Each row below holds a small network's activations on one input, seen along a few directions.
Each table varies a few parts of the input and shows all the possible inputs, shuffled.
Descriptions start from the smaller parts, as in this example, which fits no table here: one of 4 places along a line, together with either a single point or one of 9 places along a line or (one of 2 separate values, together with one of 8 places around a ring).
Shared parts are said once, and a part with two or three values counts as separate values.
(in the rows, 128 means zero)

Other details of the inputs shift rows strongly along two fixed directions, in all tables alike. That doesn't count.
These rows show it; all are for the same input, with only those details redrawn:
[ 60 125  65 185 112  95 149 145  45  83 153 115 176 130 149]
[155 142  97 134 120 185 143 159 128  86  72  97 141  97 158]
[198 112 125 120 126 180 133 128 170 148 125 134  72 123 151]
[153  69 120 152 125  94 129  86 134 203 246 185  42 178 136]
[233  91 146 107 131 180 126 105 204 194 160 160  22 142 146]
[ 98 105  86 171 118  97 141 124  80 128 186 141 125 147 145]

A family of inputs:
x1: [101  92 137 151 113  85 143 116  78 170 179 114 139 173  93]
x2: [ 65 113 107 191 133  62 120 149  73 104 149 143 146 101  87]
x3: [135 161 125 120 116 158 127 167 108  69  40 111 156  98  90]
x4: [110 178 162 110 106 183 151 129 119 100  58  82 193 102 111]
x5: [170  88 134 135 143 163 100 160 205 153  96 140 127 104 133]
x6: [ 26 156 132 182 130  85 145 125  71 104 131 121 212 134  95]
x7: [161 142 146 124 118 192 163 110 175 141 101 104 147 116 171]
x8: [162 125 181 132 148 162 129 104 202 173 103 138 109  96 103]
x9: [104 107 140 164 135  68 112 127 102 151 190 175  90 153  75]
x10: [ 48 143  60 167 142  43  99 137 118  91 176 142 144 100 143]
x11: [216  63 218  56 163 160 133 101 171 206 120 143  40 160 123]
x12: [149 125 139  90 146 159 118 152 102  86  55 127 126 108 180]
x13: [ 59 142 119 106 161  41 134 100  38  79 159 113 130 133 136]
x14: [132  47 159 159 149  70 114 105 158 225 218 180  73 158  74]
x15: [ 89  96 151 125 148  71 133 111  34 115 152 143 109 148 122]
x16: [164 154 155 115 107 183 136 113 169 148  92 110 154 124 165]
x17: [ 45  93 113 137 139  75 140 151  27  98 125 122 207 153 172]
x18: [147 151 107 119 110 167 106 171 140  79  50 136 152 106 132]
x19: [ 77  99 164 124 141  81 140  80  84 155 178 163 148 169 181]
x20: [128 200 113  82 125 148 125 145 120  60  76  75 149  84 109]
x21: [ 67 127  90 155  98  90 108 144  58 105 167 151 163 143 128]
x22: [202 123 134 110 114 170 107 131 164 155 115 139  79 131 146]
x23: [103 125  78 139 136  69 133  87 122 143 232 140  85 154 153]
x24: [169 168 114  69 125 155  96 124 184 122 125 129  90 112 146]
x25: [140 152 114 137 127 166  99 185 151  77  57 132 146  96 135]
x26: [151 122 108 129 121 188 158 167 140 111  71  79 174 112 158]
x27: [157 148 181 103 122 170 140 101 176 155  86 135 129 132  96]
x28: [ 49 162  70 154 138  49 100 141 109  87 175 144 147 130 136]
x29: [155 142  97 134 120 185 143 159 128  86  72  97 141  97 158]
x30: [102 148 108 129 127  53 128  89  87 131 207 117 100 149 106]
x31: [160 139 127 129 125 176 159 143 114  92  79  82 121  98 112]
x32: [135 166 115  62 161 142 115 135 126  62  62  99 126  94 192]
x33: [ 95 121 165 152 108  89 153  68  99 183 196 130 130 171 107]
x34: [208 109 203 104 129 183 168  63 210 212 152 126  52 145 118]
x35: [ 65 139 101 171 106  81 139 138  21  86 139  99 172 132 100]
x36: [123  94 167 154 136  89 105  74 181 220 233 210  91 187 125]
x37: [ 66 103 108 170 119  98 177 136  54 117 149  82 182 146 104]
x38: [223  79 166  86 125 168 101 121 230 212 136 183  66 169 119]
x39: [167 119 139  95 109 186 114 159 162 143  90 120 150 130 135]
x40: [137 188  86  90 127 144 104 151 166  69  67 117 142  97 145]
x41: [159 163 125 108 158 126 113 140 188 107  95 113  92  63 109]
x42: [109 152 125 156 136 169 120 148 169  94  56 114 204  72 154]
x43: [148 189  86  96 123 153 113 142 147  80  81  83 137  96 165]
x44: [210 115 187  90 124 174 110  80 241 213 143 191  74 161 133]
x45: [134 163 133 111 109 173 126 164  95  73  57  93 155  93  96]
x46: [ 58 112  79 196 126  73 102 162  89  90 144 154 164 102 131]
x47: [ 43 149 119 155  96 103 134 115  76 118 158 133 216 145 144]
x48: [142 193 113  86 134 136 124 143 146  69  64 100 134  92 102]
x49: [163 118 219  72 153 165 151  82 148 159  91 124  97 135 144]
x50: [158 121 160 119 143 167 124 164 167 138  72 113 135 122  86]
x51: [137  58 147 150 138  83  95 116 172 218 226 202  83 195 111]
x52: [ 54 173  94 149 145  47 121 140  85  80 158 121 149 118  95]
x53: [174 165 120  94 144 155 152 113 158  99 113  76  88  98 123]
x54: [ 97  97 107 157 106  92 129 135  86 158 172 127 167 170 140]
x55: [139 134 140 110 121 168 136 166 134 106  42  98 174 119  87]
x56: [ 99  87 149 132 112  90 130 115  92 180 196 141 127 176  77]
The inputs of x23 and x53 match in every part but one. If x16 is changed in the same way as x23 into x53, which row does it become? -> x33
The inputs of x49 and x19 match in every part but one. If x41 is changed in the same way as x49 into x19, which row does it become? -> x10
What is each input in this table made of? -> one of 2 separate values, together with one of 4 places along a line, together with either a single point or one of 6 places along a line
Change only the place on the line of 4 in x40. List by row number the other rows that result. -> x18, x38, x44
Change only the choice among 2 separate values in x32. List by row number the other rows that result. -> x13
List by row number the other rows that have the choice among 2 separate values and the place on the line of 4 in common with x5. -> x17, x26, x38, x39, x51, x54
A walk changes only the place on the line of 6. It starts at x14 and steps to x50. List the rest of the walk in order. -> x55, x56, x1, x37

A family of inputs:
x57: [ 99 141  95 146 112 154 155 166  62  66  72  81 184 108 127]
x58: [133  90 174 138 143 102 117  95 159 191 181 175  86 152 105]
x59: [ 90 167  69 137 113 127 102 173 101  51  84 112 186  99 149]
x60: [202 143 178  62 138 198 125 132 187 134  50 101 109  99 125]
x61: [ 98  96 108 152 145  53 100 116 107 145 204 184  87 146 131]
x62: [141 159 125 123 148 143 134 122 154 105 101 110 114  85 137]
x63: [138 102 130 150 118 126 133 131 118 149 141 135 116 144  92]
x64: [121 156 137 129 113 157 119 143 147 119  91 122 168 118 123]
x65: [ 73 186  75 144 131 121 142 145 104  47  85  77 196  88 142]
x66: [142 129 130 127 131  89 132  96 136 156 200 147  58 145  98]
x67: [104 167 128 113 110 147 127 136 116  98  84 109 181 115 139]
x68: [114 117 128 124 131 108 139 107 113 140 159 134 128 158 155]
x69: [200 139 176  87 139 203 120 148 201 139  49 104 116  97 108]
x70: [204 144 150  88 142 163 122 114 202 151 120 113  55 102 122]
x71: [ 27 132 120 159 131  62 141 119  44  92 144 127 197 132 129]
x72: [158 111 128 129 112 148 129 115 147 166 164 150 108 148 147]
x73: [103  77 126 170 124  73 127 113 104 178 205 152 119 162 102]
x74: [194 129 128  91 134 153 104 152 167 124 106 144  59 116 114]
x75: [119  87 120 147 127 102 139 104 124 171 201 158 109 168 142]
x76: [170 128 164 106 139 167 119 124 201 161 104 139 114 131 117]
x77: [113 109 142 132 139 106 138 104 100 138 154 138 117 144 153]
x78: [127  87 133 155 126  99 130 110 151 188 192 168 107 163 121]
x79: [ 74 165 116 122 124 131 143 146  95  71  67  94 211 109 141]
x80: [111 131 123 160 128 152 139 159 118  92  66 104 180  93 133]
x81: [146 165  92 105 138 168 109 181 156  60  41 104 155  84 153]
x82: [ 87 134 132 149 122 106 135 139  85 111 125 125 164 136  83]
x83: [146 139 134 109 114 150 128 118 132 135 128 128 127 141 158]
x84: [213 122 168  78 134 180 133 113 162 157 107 125  62 142 128]
x85: [114 129 146 114 124 106 136 114  94 130 137 131 129 146 100]
x86: [151 173 111 114 122 158 121 119 168 108 110 109 122 101 139]
x87: [122  93 121 142 125 118 138 124 102 149 163 125 120 143 132]
x88: [172 103 148 121 137 174 138 126 158 144 105 128  99 114 152]
x89: [150  99 137 149 111 121 116 108 162 194 189 172  99 162 121]
x90: [ 64 106 114 151 127  60 140 110  45 134 193 126 146 164 135]
x91: [ 56 126  73 157 130  57 108 158  57  84 157 129 157 124 125]
The inputs of x71 and x79 match in every part but one. If x77 is changed in the same way as x71 into x79, which row does it become? -> x68
What is each input in this table made of? -> one of 5 places along a line, together with either one of 2 separate values or one of 5 places around a ring
A walk changes only the place on the ring of 5. It starts at x72 and steps to x83. List the rest of the walk in order. -> x67, x64, x89
List by row number the other rows that have the place on the line of 5 in common with x63. -> x57, x66, x74, x82, x84, x85
Change only the choice among 2 separate values in x62. List by row number the other rows that result. -> x61

A family of inputs:
x92: [210 119 145  96 126 193 121 141 204 152  96 151  97 133 176]
x93: [ 80 172 144  87 133 135 166 113  44  60  68  62 187 116 150]
x94: [192 153 104 100 134 194 118 151 193 108  74  93 110  80 167]
x95: [147  82 167 136 114 118 105  94 152 215 197 187  94 177 124]
x96: [ 93  73  90 169 121  77 130 120  83 157 216 178 115 183 141]
x97: [198  94 166 118 116 182 114 131 169 183 122 151  90 138 114]
x98: [ 44 156  86 168 138  55 114 129  72  78 157 145 161 115 140]
x99: [ 80 117 140 169 123 151 156 174  89  93  51  91 226 107 101]
x100: [ 37 110 126 196 112  90 160 130  73 133 143 118 223 141  95]
x101: [118  97 104 135 139  75 106 111 133 161 211 166  95 148 162]
x102: [ 52 161  75 173 128  65 129 128  82  79 167 129 151 109 125]
x103: [104 170 138  93 130 152 175 138  40  47  43  43 176 102 135]
x104: [101 143  66 145 131 130 125 181  87  54  81  85 174  85 161]
x105: [156 132 141 132  98 177 130 137 155 146 101 119 146 122 124]
x106: [148 109 186 126 132 180 139 139 177 154  68 124 162 123 115]
x107: [189 157 155  65 146 153  92 129 210 136  88 141  76 109 103]
x108: [158  77 119 144 114 108 127  87 167 210 235 187  58 191 144]
x109: [188 173 174  55 138 198 166 101 135 111  58  60 111 110 140]
x110: [183 132 143  87 144 130  97 131 185 142 124 144  55 124  77]
x111: [144 132 117 138 142 110 109 126 139 116 142 148  76 110 121]
x112: [ 66 131 104 155 127  17 110  99  99 151 245 166 104 166  73]
The inputs of x105 and x95 match in every part but one. If x112 is changed in the same way as x105 into x95, which row does it become? -> x107
What is each input in this table made of? -> one of 3 separate values, together with either a single point or one of 6 places along a line
A walk changes only the place on the line of 6. It starts at x99 and steps to x97. List the rest of the walk in order. -> x96, x104, x111, x110
Change only the choice among 3 separate values in x93. List by row number the other rows that result. -> x103, x109
